Each row below holds a small network's activations on one input, seen along a few directions.
Each table varies a few parts of the input and shows all the possible inputs, shuffled.
A made-up example of a description, with smaller parts first: one of 4 places along a line, together with either a single point or one of 9 places around a ring or (one of 3 separate values, together with one of 5 places around a ring).
Shared parts are said once, and a part with two or three values counts as separate values.

Table:
x1: [-0.53  2.38  1.91 -1.67  0.31 -1.90  0.78  1.81 -0.07  0.80  0.43  2.56
  2.16  1.55 -0.74]
x2: [ 0.44 -7.30 -5.77  5.60 -2.56  4.92 -2.01 -4.66 -0.75 -1.86  2.21 -4.01
 -5.80 -3.45  1.62]
x3: [ 0.09  2.71  1.81 -2.48  1.07 -1.42  0.83  2.04  0.39  1.73 -0.58  1.28
  2.65  0.45 -0.42]
x4: [-0.74  2.19  2.17 -2.06  0.52 -1.93 -0.05  1.83 -0.17  1.03 -0.04  2.14
  2.31  0.99 -0.89]
x5: [-1.08  1.94  1.75 -2.48  0.37 -2.79 -0.07  0.92  0.81  0.58 -0.79  1.69
  1.93  1.42 -0.12]
x6: [-0.05  2.30  2.00 -1.13  1.52 -1.28  1.05  1.17 -0.14  0.21 -1.16  0.84
  1.88  1.14 -0.51]
x7: [ 0.51 -7.34 -5.63  5.55 -2.76  5.19 -2.52 -4.42 -0.58 -1.68  1.96 -4.22
 -5.68 -3.65  1.57]
x8: [ 0.50  2.81  1.93 -1.52  1.04 -0.51  1.20  1.82 -0.19  0.95 -0.65  1.16
  1.34  1.60 -0.57]
x9: [ 0.17  2.71  1.77 -2.14  1.15 -1.56  0.90  2.39  0.18  1.53 -0.44  1.51
  2.47  0.55 -0.24]
x10: [-0.71  1.99  1.58 -1.84  0.30 -2.82  0.76  1.21  0.73  0.08 -0.11  2.47
  1.64  2.15  0.20]
x11: [ 0.38  2.79  1.56 -2.00  0.79 -1.33  1.33  2.39  0.36  1.44 -0.19  1.74
  2.45  1.06 -0.23]
x12: [ 0.56  2.76  2.03 -1.37  1.25 -0.66  1.52  1.72 -0.21  0.74 -0.38  1.48
  1.25  1.71 -0.48]
x13: [-0.81  2.24  2.30 -2.19  0.42 -1.78 -0.19  1.63  0.11  1.23 -0.19  1.86
  2.47  0.85 -1.04]
x14: [-0.12  2.34  2.13 -1.25  1.41 -1.13  0.91  0.97  0.15  0.41 -1.30  0.56
  2.04  0.99 -0.67]
x15: [ 0.74 -7.24 -4.94  4.65 -2.72  5.09 -2.75 -4.69 -0.78 -1.78  1.04 -5.13
 -5.91 -4.74  1.15]
x16: [ 0.49 -7.56 -5.11  5.29 -2.46  5.12 -3.28 -4.95 -0.40 -1.38  1.42 -4.58
 -5.49 -4.47  1.29]
x17: [-0.54  2.55  1.49 -1.53  1.10 -2.17  0.43  0.92  0.92 -0.05 -1.19  0.72
  2.06  1.26 -0.81]
x18: [ 0.47 -7.67 -5.27  5.38 -2.34  4.94 -3.07 -4.62 -0.72 -1.64  1.71 -4.35
 -5.65 -4.22  1.50]
x19: [-1.00  1.95  1.71 -2.14  0.45 -2.93  0.01  1.28  0.58  0.37 -0.63  1.93
  1.75  1.53  0.08]
x20: [ 0.17  2.54  1.83 -0.54  1.27 -1.24  1.80  1.32  0.04 -0.03 -0.66  1.25
  1.72  1.65 -0.32]
x21: [ 0.83 -7.18 -5.18  5.17 -2.72  5.10 -1.69 -4.13 -0.81 -2.43  1.99 -4.33
 -6.20 -3.74  1.55]
x22: [-0.47  2.51  1.37 -1.40  1.20 -2.32  0.58  1.11  0.63 -0.25 -1.04  1.01
  1.90  1.40 -0.65]
x23: [ 0.82 -7.21 -5.34  4.79 -2.98  5.18 -2.02 -4.21 -0.88 -2.12  1.62 -4.59
 -6.07 -3.84  1.33]
x24: [-0.28  2.63  1.03 -1.23  1.00 -2.30  1.45  0.92  0.67 -0.46 -0.57  1.48
  1.78  1.99 -0.54]
x25: [ 0.28  2.67  2.07 -1.88  1.43 -0.76  0.82  1.64 -0.44  1.05 -0.93  0.96
  1.39  1.12 -0.64]
x26: [-0.27  2.54  1.06 -1.47  0.85 -2.09  1.08  0.96  0.74 -0.32 -0.79  1.28
  1.90  1.95 -0.67]
x27: [ 0.36  2.83  1.45 -1.96  0.95 -1.55  1.76  2.19  0.23  1.32  0.01  1.96
  2.36  1.13 -0.15]
x28: [-0.79  1.98  1.40 -2.20  0.11 -2.70  0.51  1.14  0.70  0.30 -0.38  2.19
  1.75  2.08  0.05]
x29: [ 0.16  2.38  1.77 -0.99  1.14 -1.04  1.49  1.18  0.05  0.12 -0.89  1.09
  1.86  1.65 -0.49]
x30: [ 0.72 -7.26 -5.03  4.96 -2.59  4.98 -2.62 -4.18 -1.00 -2.09  1.38 -4.98
 -6.08 -4.57  1.50]
x31: [-0.52  2.28  1.94 -1.92  0.16 -1.69  0.39  1.84  0.00  0.94  0.22  2.37
  2.28  1.51 -0.86]
x32: [ 0.21  2.72  2.20 -2.01  1.33 -0.61  0.67  1.44 -0.16  1.25 -1.08  0.67
  1.55  0.97 -0.79]
- Describe the family of inputs behind these rows. => one of 4 places along a line, together with either one of 2 separate values or one of 6 places around a ring
- The inputs of x32 and x12 match in every part but the place on the line of 4. If x5 is changed in the same way as x32 into x12, which row does it become? => x10
- Change only the choice among 2 separate values in x16. List by row number the other rows that result. => x15

Table:
x33: [-3.61 -1.50 -2.28  1.89 -3.76 -6.46  0.76  0.98 -0.75 -5.04  4.68  5.92
 -1.01  3.50  1.61]
x34: [-1.63  3.16  6.10 -4.87  0.16 -6.51  2.40  2.72  1.19 -1.11 -2.51  4.08
  2.65  4.58  2.11]
x35: [ 2.18 -2.54 -0.39  7.31  3.60  6.94 -1.29 -4.67  0.01 -0.41 -2.74 -4.74
 -1.66  0.20 -0.48]
x36: [ 0.67  5.18  4.31 -0.87  5.48  0.26  1.64  5.41 -5.16  4.40  0.73  2.41
  4.74 -1.92 -2.14]
x37: [-2.04 -7.23 -1.05  1.24 -5.71  1.40 -6.62 -2.40  2.97  0.08  1.22 -0.23
 -1.24 -2.34  1.46]
x38: [-4.28 -0.78 -3.57 -1.61 -4.65 -5.39 -0.21 -3.03  0.12 -2.55  3.31  4.16
 -1.36  4.03 -0.73]
x39: [-1.69 -6.94 -2.74  2.63 -2.24  2.53 -7.69 -4.39  3.18  3.76  0.58 -1.31
  0.33 -3.23  1.58]
x40: [ 4.99 -0.28 -3.17 -0.94 -0.10  4.42  6.49  0.59  0.22  0.74  0.40 -3.55
 -1.17 -3.40  1.48]
x41: [ 0.59 -0.81 -0.93  4.06  1.84  4.30 -2.06 -2.44 -3.49 -3.18 -1.68 -5.20
 -6.54 -0.52 -2.02]
x42: [-2.91 -0.60 -4.70 -0.06 -3.12 -6.64  2.48 -2.35  3.03 -4.57  2.24  1.98
  1.67  1.40  0.17]
x43: [ 1.35  5.69  3.38 -4.14  2.27 -1.30  4.42  4.07 -1.80  1.27 -1.49 -0.24
  5.96 -3.02 -3.86]
x44: [ 0.88  4.42  6.38 -2.25  0.57  1.02  1.94  5.30 -2.06  1.95  0.49  2.92
  4.68  0.93 -3.18]
x45: [-1.22 -5.82 -4.29  0.58 -3.36  1.01 -6.67 -3.58  5.71 -0.01 -0.70 -4.05
  0.58 -4.56  0.20]
x46: [ 4.15 -0.93 -0.49  1.20 -0.77  4.53  4.82  3.91 -3.37  0.31  3.01  0.31
 -4.07 -1.50  3.03]
x47: [-1.52  3.79  4.53 -3.49  3.80 -5.22  1.43  0.45  1.71  2.63 -3.11  3.16
  4.16  3.33  2.38]
x48: [-3.10 -5.33 -3.34 -0.62 -4.03 -0.05 -8.59 -2.30 -0.43  0.98  1.45 -1.66
 -4.25 -3.86  0.21]
x49: [ 5.05 -1.10 -2.04  2.45  1.67  7.86  2.87 -0.16  0.04  5.22  1.23 -1.18
 -0.53 -0.50  2.31]
x50: [-1.96  4.61  4.14 -6.97  1.13 -5.88 -0.22  0.68  1.31  0.89 -3.36  2.86
  1.22  4.69 -0.21]
x51: [ 2.09 -0.88 -2.27  5.47  3.60  3.16  0.60 -1.76 -0.79 -5.47 -3.05 -7.32
 -3.25 -2.96 -1.06]
x52: [ 0.51  5.81  4.35 -4.38  1.49  1.72 -0.70  3.39 -2.01  4.01 -0.41  1.57
  3.28  1.11 -5.62]
x53: [ 1.29 -2.26  1.25  6.12  1.19  3.59  0.58 -0.71 -3.29 -5.34 -0.85 -3.30
 -5.23 -0.88  0.26]
x54: [-3.55 -1.87 -3.08  1.82 -1.82 -4.92  1.46 -3.30  0.61 -0.82  3.63  4.73
  1.40  2.66  1.51]
x55: [-0.27  6.05  2.22 -3.68  4.04 -7.67  0.77  3.51  3.19 -1.46 -4.15  0.53
  3.32  1.67  1.10]
x56: [ 4.03  0.16 -2.31 -0.89 -1.27  7.29  1.41  0.07 -0.14  3.73  1.10 -1.86
 -3.66  0.60 -0.11]
- The inputs of x46 and x56 match in every part but one. If x53 is changed in the same way as x46 into x56, which row does it become? => x41
- Describe the family of inputs behind these rows. => one of 4 separate values, together with one of 6 places around a ring
- Change only the choice among 4 separate values in x38. List by row number the other rows that result. => x33, x42, x54
- Change only the place on the ring of 6 in x35. List by row number the other rows that result. => x36, x39, x47, x49, x54
- Change only the choice among 4 separate values in x50. List by row number the other rows that result. => x34, x47, x55
